A small network was shown many inputs. Here are its activations along a few directions, one row for each input.
In each table, some parts of the input vary, and every possible input appears once, in random order.
A made-up example of a description, with smaller parts first: one of 2 separate values, together with either a single point or one of 9 places around a ring or (one of 5 places around a ring, together with one of 6 places along a line).
Shared parts are said once, and a part with two or three values counts as separate values.
In the rows, 128 means zero.

Other details of the inputs shift rows strongly along two fixed directions, in all tables alike. That doesn't count.

Table:
R1: [137  96  95  60 100 117 160 197 151 166  68 167]
R2: [ 83 135 158 173 135 128  98  65 129 112 206 111]
R3: [147 129 130 111 132 131 148 171 123 126  84 131]
R4: [ 71  70 115  40  75 158  68 168 144 159 129 152]
R5: [180 155 118 150 177  73 179 150 121 138  81 142]
R6: [102 137 149 138 115 161 156  99 141 111 169 118]
R7: [ 82  90 143  23  65 173 132 166 150 158 118 161]
R8: [ 72  73 117  41  68 156  68 174 142 162 134 153]
R9: [105 145 141 146 130 134 151 135 134 115 116 126]
R10: [168 167 148 173 153 119 172  78 116 108 140 114]
R11: [ 80 133 157 167 141 130  98  60 135 107 203 107]
R12: [159 148 121 190 169 102 108  77 113 110 151 101]
R13: [ 55 124 171 148  94 167 157  87 162  99 196 113]
R14: [226 157 102 119 173 110 151 183  89 131  40 133]
R15: [138 132 111 126 120 133 152 165 133 127  77 133]
R16: [204 138  91 159 170  93 102 131  96 132  90 116]
R17: [205 144  91 162 163  88 102 137  92 132  95 117]
R18: [ 90 131 146 178 125 132 102  60 135 111 208 107]
Description of these inputs: one of 2 separate values, together with either one of 4 places along a line or one of 5 places along a line.
Question: The inputs of R5 and R1 match in every part but the choice among 2 separate values. If R14 is changed in the same way as R5 into R1, which row does it become?
Answer: R6

Table:
R19: [123 124 130 123 128 128 117 129 127 130 133 128]
R20: [127 123 131 120 127 130 117 127 126 130 134 129]
R21: [122 131 136 121 126 143 151 133 135 121 121 128]
R22: [117 122 125 126 128 117 122 128 131 136 131 134]
R23: [118 132 134 125 119 125 156 133 138 133 126 139]
R24: [122 125 126 129 121 137 115 130 126 124 127 123]
R25: [122 132 139 121 123 146 149 131 133 120 119 126]
R26: [135 125 129 118 119 142 118 120 122 127 133 123]
R27: [119 123 127 124 129 118 121 127 131 137 133 134]
R28: [124 136 139 125 115 143 149 134 129 123 122 129]
R29: [121 133 135 125 119 129 154 135 137 129 126 136]
R30: [120 120 119 131 124 122 121 130 136 131 131 130]
R31: [123 123 128 121 128 120 121 125 130 137 134 135]
R32: [119 122 122 128 125 121 120 130 134 131 131 130]
R33: [117 128 134 122 128 126 157 131 142 130 122 136]
R34: [121 122 128 125 127 127 117 131 127 129 132 128]
R35: [123 132 137 124 119 134 151 136 133 127 126 133]
R36: [118 119 119 132 125 118 123 128 137 135 131 132]
R37: [244 140  78 110 171  93 117 197  81 146  21 135]
R38: [121 128 137 121 127 136 152 133 138 123 123 130]
R39: [122 124 127 123 128 123 120 128 130 133 133 131]
R40: [124 126 129 123 127 135 116 130 124 128 132 126]
R41: [172 170 140 203 176 109 139  68 103  99 157  99]
R42: [132 122 125 118 123 128 123 120 129 134 137 130]
R43: [122 126 130 125 123 136 114 129 122 125 128 125]
R44: [124 124 129 121 128 124 119 126 129 133 135 132]
R45: [130 121 124 119 123 124 125 119 131 138 136 133]
R46: [122 123 124 128 124 134 116 132 127 126 130 124]
R47: [124 135 136 124 118 141 150 136 131 124 125 131]
R48: [121 125 128 125 126 134 116 131 124 126 131 126]
R49: [128 127 132 120 124 139 114 126 121 127 130 126]
R50: [125 128 131 123 124 137 114 128 122 126 129 124]
R51: [119 129 135 121 127 131 155 132 141 126 123 133]
R52: [121 121 124 128 125 127 118 131 130 128 131 126]
R53: [123 122 121 131 123 135 117 131 130 126 130 124]
R54: [124 123 123 131 120 138 115 129 128 125 127 123]
R55: [119 123 126 125 127 121 120 130 130 131 132 131]
R56: [117 120 121 129 126 117 122 129 135 135 131 133]
R57: [158 166 135 216 178  97 139  77 112  99 153 100]
R58: [134 121 127 118 122 134 121 121 126 131 137 127]
Question: Describe the family of inputs behind these rows.
Answer: one of 5 places along a line, together with either one of 2 separate values or one of 6 places along a line
Question: The inputs of R55 and R22 match in every part but the place on the line of 5. If R51 is changed in the same way as R55 into R22, which row does it become?
Answer: R33
Question: Which other rows does R41 become when the place on the line of 5 takes its other values? List them by row number.
Answer: R26, R42, R45, R58
Question: Which other rows does R28 become when the choice among 2 separate values takes its other values? List them by row number.
Answer: R25
Question: Which other rows does R34 become when the place on the line of 6 takes its other values? List them by row number.
Answer: R19, R20, R52, R57, R58

Table:
R59: [128 110 124 103 126 138 106 141 128 130 113 125]
R60: [122 105 113 113 123 120 107 142 137 138 116 132]
R61: [ 99 106 133  97 110 147 144 146 152 131 131 136]
R62: [155 137 119 157 157 102 130  97 125 128 141 123]
R63: [160 142 130 148 160 121 128  96 116 119 140 115]
R64: [ 95 112 134  95 106 147 145 137 152 133 123 139]
R65: [107 102 130  89 110 148 109 129 137 134 137 129]
R66: [143 153 144 161 154 112 159 122 120 116 133 124]
R67: [169 130 114 122 131 128 116 139 107 130 103 122]
R68: [ 98 111 133  95 107 146 145 142 153 130 127 137]
R69: [155 119  89 122 126 118 103 170 117 142  85 132]
R70: [151 134 118 122 143 121 154 142 128 131  85 133]
R71: [ 91 116 134 102 112 149  98 144 128 131 137 134]
R72: [146 140 111 150 153 100 110 142 111 132 111 128]
R73: [ 94 106 125 101 116 154 100 139 137 127 133 127]
R74: [152 140 120 168 140 107 125 103 117 123 139 117]
R75: [156 133 126 122 143 117 109 147 106 131 100 127]
R76: [ 98 106 128  99 103 126 108 134 137 146 143 143]
R77: [168 136 122 111 143 120 118 138 106 140 110 135]
R78: [105 109 126  94 105 129 113 131 138 151 148 148]
R79: [148 155 134 165 140 123 160 114 124 111 127 117]
R80: [144 146 135 159 157 116 161 114 130 111 128 117]
R81: [134 116 123 111 111 144 105 144 121 130 114 125]
R82: [176 132 112 117 133 130 119 136 108 135 107 127]
R83: [147 149 125 170 148 129 115 114 108 108 130 108]
R84: [101  97 119  98 107 130 110 130 146 142 140 136]
R85: [160 136 117 129 129 126 152 154 122 127  96 130]
R86: [ 91 121 143  97 103 144 144 140 142 139 125 145]
R87: [142 156 144 159 153 111 159 120 120 115 131 124]
R88: [146 156 134 166 140 124 161 109 122 115 120 120]
R89: [ 58 143 178 184 111 156 159  58 155  93 226 108]
R90: [142 159 144 158 152 111 159 118 121 115 128 125]
R91: [140 160 144 158 151 112 159 113 120 118 125 126]
R92: [146 123  99 135 149 109 108 149 123 133 100 126]
R93: [101 118 133 103  91 154 145 140 145 133 125 138]
R94: [113 106 116 101  94 140 114 129 141 147 146 141]
R95: [ 93 106 131 106 104 127 102 140 138 142 139 140]
R96: [159 124 105 138 129 111 111 146 117 135 100 126]
R97: [ 62 143 184 169 124 145 123  44 137 100 230 108]
Question: Describe the family of inputs behind these rows.
Answer: one of 3 separate values, together with either one of 5 places along a line or (one of 2 separate values, together with one of 4 places along a line)
Question: The inputs of R85 and R87 match in every part but the choice among 3 separate values. If R69 is changed in the same way as R85 into R87, which row does it become?
Answer: R72
Question: Which other rows does R67 become when the choice among 3 separate values takes its other values? List them by row number.
Answer: R65, R97
Question: Which other rows does R90 become when the choice among 3 separate values takes its other values? List them by row number.
Answer: R68, R79
Question: Which other rows does R68 become when the place on the line of 5 takes its other values? List them by row number.
Answer: R61, R64, R70, R80
